A small network was shown many inputs. Here are its activations along a few directions, one row for each input.
In each table, some parts of the input vary, and every possible input appears once, in random order.
A made-up example of a description, with smaller parts first: one of 8 places around a ring, together with either a single point or one of 9 places along a line or (one of 2 separate values, together with one of 6 places along a line).
Shared parts are said once, and a part with two or three values counts as separate values.

Other details of the inputs shift rows strongly along two fixed directions, in all tables alike. That doesn't count.

Rows:
row 1: [ -25 -116   15   -1   10  -12   32   -4   12   31   10]
row 2: [-42 -35 -51 -55 -37 -10  15  32 -23  10   1]
row 3: [  21 -108  -15  -22   21    7   26    9   52    2   12]
row 4: [-10 -27 -33 -84 -14 -20  20  18  -4 -13  33]
row 5: [ 15  44  12  11  -5 -12  -5 -19 -21 -18  19]
row 6: [-34 -41 -13 -71 -27 -16 -11  41 -37   2   0]
row 7: [-87 -30 -45 -39 -36  -3 -11  33  11  -5  29]
row 8: [ -6  47  20   3  -6 -10  18 -24 -27  -9  10]
row 9: [-13 -22 -52 -67  -7 -45 -12  45  16  -8  -7]
row 10: [ -13 -117   15  -25   -4   13   25   -3   23   30   -6]
row 11: [-22 -24 -48 -56  15 -49  -5  24 -23   7  31]
row 12: [ 22  48   5   2 -15  -2  15  -1  26 -30 -16]
row 13: [-15 -22 -50 -69  -9 -41  10  36  21 -19   0]
row 14: [-11  40   4  38 -27   0  -8  16 -45   1  -6]
row 15: [-55  50  15   9 -13  30 -20 -16   7 -13   1]
row 16: [  3  46  23   7   2 -10 -15   0 -40   0   5]
row 17: [  29 -111   -1  -31   28   10   -8   18   29   32   16]
row 18: [   6 -109   -2   -9   30  -16   32   -4   32   23   34]
row 19: [ 16  41   2  23  -2 -15  -2  -7 -12 -36  13]
row 20: [ 30  40   4   0 -10  12  -7  -5   3 -36  -4]
row 21: [  6  56 -10   5  17  -9  10 -19 -20  -6  11]
row 22: [ -6  55   5   5  11 -14 -13 -12 -34  12  -5]
row 23: [ -7  47 -14  13 -29  24 -13   4 -26  14 -31]
row 24: [ 43 -36  27  72  41  21  26 -30  41   4   3]
row 25: [  3  51   5 -22  -2  17   3 -17 -17   4 -12]
row 26: [  0  37   5  13 -37  27 -14  17 -32   2 -23]
row 27: [ -9  46   6  -6 -12  18 -16  -7 -29  12 -33]
row 28: [ 21  55 -10 -17   8  19   3 -18  -6  -6  -4]
row 29: [ 17 -50  57  69  25  25  -6 -17   1  37 -21]
row 30: [  9  52 -18  17  21 -13  12 -10 -12 -25   4]
row 31: [ 20  46  -3  22  13 -13 -10  10 -20 -28   5]
row 32: [-23  48 -10  31 -19   2  17  -2 -35   4  -7]
row 33: [  8  45  22 -19 -16  17  13 -20 -13  -6  -3]
row 34: [ 65 -39  28  51  39  46 -12  -9  42  11 -18]
row 35: [-20 -36  -9 -83 -30 -23  -5  19 -20  -5  20]
row 36: [ 23 -33  39  54  45  21  14 -40  20  43  -9]
row 37: [ 40 -30  34  78  30   3  22 -23  59   5 -12]
row 38: [  7  53   4 -19   1  12 -19 -11 -22  13 -19]
row 39: [ -1  42  26   6 -13 -13  -6 -20 -32 -11   9]
row 40: [-26  62  -6  16   4   7 -22   4  52 -35   9]
row 41: [ 24  50 -19  -5  12  15   7  -8   5 -24 -11]
row 42: [ 48 -35  35  81  38   3  -9  -5  45  14 -17]
row 43: [ 17  48   6   9  10  -9 -13   1 -30  -8  14]
row 44: [-55 -35 -28 -51  -8 -41  19  19 -37   5  13]
row 45: [ 59 -37  41  58  10  27  -8 -21  69   5 -30]
row 46: [ 12 -42  36  86   1  31  29 -26  19  32 -11]
row 47: [-20  48   6  16  -2  -9 -11  -9 -42   8 -20]
row 48: [ -2  33  11  14 -54  25  -5  -2 -23  -6 -16]
row 49: [ 27  54 -20  -4  14  12 -14   0  -1 -14 -16]
row 50: [-57 -19 -40 -67   4 -10 -14  21  26 -17  54]
row 51: [-25 -25 -48 -42   5 -66  16  34   7 -19  17]
row 52: [-11  44   9  -8 -14  22   6 -14 -25   3 -28]
row 53: [-45 -45 -29 -27 -49 -40   5  32 -36  -4  28]
row 54: [-19 -34 -30 -39 -20 -71   2  37   3 -32  26]
row 55: [ 62 -34  35  58  26  30 -14  -4  59  13 -30]
row 56: [ -8 -31  48  49  38  60 -16 -41  68  27   5]
row 57: [ -8 -22 -49 -82   4 -23 -11  26 -11   8  18]
row 58: [-23  59 -14  11  14  22 -20  -3  36 -39  22]
row 59: [ 14  44  23 -17  -7  15 -21   2 -28   2 -11]
row 60: [-21  49 -12  34 -18  -3  -6   6 -38  13 -15]
row 61: [ 43 -30  12  70  58  15  -4 -20  34  23 -13]
row 62: [  8  57 -14  25  12 -32 -11   6  -1 -14 -13]
row 63: [  26 -112    4  -31   12    8    0    0   37   21   20]
row 64: [ -8  38   4  12 -44  28  20  -5 -17  -5 -18]
row 65: [ -18 -124   22    3    2  -15    8    0    8   29   11]
row 66: [ -2  34  30  -3 -37  20  -9 -14 -27 -10 -20]
Description of these inputs: one of 6 places along a line, together with either a single point or (one of 2 separate values, together with one of 5 places around a ring).
Question: The inputs of row 5 and row 53 match in every part but the place on the line of 6. If row 11 is changed in the same way as row 5 into row 53, which row does it become?
Answer: row 60
Question: Change only the choice among 2 separate values in row 5. List by row number the other rows that result.
Answer: row 63
Question: A walk changes only the place on the line of 6. It starts at row 9 and steps to row 49. List the rest of the walk in order.
Answer: row 57, row 38, row 27, row 23
Question: Change only the choice among 2 separate values in row 32. List by row number the other rows that result.
Answer: row 2
Question: Which other rows agree with row 1 in the place on the line of 6? List them by row number.
Answer: row 6, row 10, row 15, row 27, row 29, row 44, row 47, row 52, row 65, row 66
Question: Change only the place on the ring of 5 in row 51. List by row number the other rows that result.
Answer: row 37, row 42, row 54, row 62

Rows:
row 67: [-36   4 -55 -80  -4 -65  -4  35 -20 -28  36]
row 68: [  2 -11   1  15  12  -4  -2  -6  -9  15   8]
row 69: [ -3  -2  -2  -5  19  12 -11  -3  31  -6   4]
row 70: [ 23 -13   3   9   1  -5   5   8  -1  -2  -8]
row 71: [  3 -10   2  -4  -3  14  -4  -2   2  19 -15]
row 72: [ 1 -6 -7 14  7  0 10  1 22 -6  7]
row 73: [-4 -2 -8  7 22 -1  6 -8 27 -5  6]
row 74: [-58  -3 -45 -83 -28 -31  -8  39 -33 -12  30]
row 75: [-13  -9   7   7  -2  14 -13   2   7  14  -7]
row 76: [-12 113   3  30 -29   2   0 -10 -33 -32 -20]
row 77: [ 17  -6  -1  15  14 -13  -1   0  12  -4  10]
row 78: [  7 -14   1   0 -10  12  -1   1   5   7 -18]
row 79: [ -9 -12   7  10  -8  13 -10   5  11   2 -10]
row 80: [-61  -4 -53 -72 -26 -44   9  35 -37 -12  32]
row 81: [ -8 -11  22  -1  -7  12  -3  -7  11   5   4]
row 82: [ 13  -3  -6 -15  15  10  -4  -6  24   0  -3]
row 83: [  9 -10  15 -11  -9  12   5 -12   6   8  -4]
row 84: [  2 -12   4  10  -9  13  -7   7  17  -5  -2]
row 85: [  4 -14  16  12   3 -11   4 -11  -2   3   7]
row 86: [-13 -13   5  12   4   8  12 -12  -1   3   6]
row 87: [ 18 -13  -1   1 -11  13   0   3  11  -1  -9]
row 88: [-16  -9   0  19   1   2   6  -2   4  14  -5]
row 89: [  2 -15   3  21   2 -12  -2   3  -4   3  -5]
row 90: [ 14 -11  18  -1   1  -5   9  -7  -5   6  -4]
row 91: [  2 -14   7  11  12  -4   2  -9 -11   4  10]
row 92: [21 -7 -4 -6  2 13 -1 -1 20 -2 -3]
row 93: [ 13 118   5  30 -23  -9  -8  -7 -37 -38  -8]
row 94: [  8 -10   5   5   7  -3  -1   3 -10  18 -13]
row 95: [ 11 -11   4   3  12   3   2  -3 -12  18  -4]
row 96: [-11 -13  13  -1   3  21  -5  -5   2   4   7]
row 97: [19 -3 -1 -5 27 -6  0 -3 14 -1 -2]
row 98: [-11 -12  14  11  -5  -1  14 -12   8   3   5]
row 99: [ 12 -14   9  -2  11   3   7  -6 -14   6  -1]
row 100: [  6 -11   0  -7   1  19  -1  -8  -1  19  -5]
row 101: [ -1 -11  -3  21  -7  -1  10   3  12  -5   0]
row 102: [ 12 -15   5   9   1  -5   3   6  -6   6 -17]
row 103: [25 -8  0  2 13 -5  4  6  8 -3 -1]
row 104: [  7 -14   6 -12   1  20   3 -11  -2   9  -2]
row 105: [ 3 -6  0  2  4 13 -8  6 26 -7  6]
row 106: [  0 119   9  30 -14  -5 -14 -12 -45 -19 -13]
Question: What is each input in this table made of?
Answer: one of 5 places around a ring, together with one of 8 places along a line
Question: The inputs of row 95 and row 70 match in every part but the place on the line of 8. If row 80 is changed in the same way as row 95 into row 70, which row does it become?
Answer: row 101
Question: The inputs of row 76 and row 88 match in every part but the place on the line of 8. If row 79 is changed in the same way as row 76 into row 88, which row does it become?
Answer: row 75
Question: Change only the place on the line of 8 in row 78. List by row number the other rows that result.
Answer: row 71, row 82, row 83, row 87, row 92, row 100, row 104
Question: Change only the place on the ring of 5 in row 77. List by row number the other rows that result.
Answer: row 72, row 92, row 103, row 105
Question: A walk changes only the place on the ring of 5. It starts at row 69 and steps to row 82. List the rest of the walk in order.
Answer: row 97, row 67, row 73
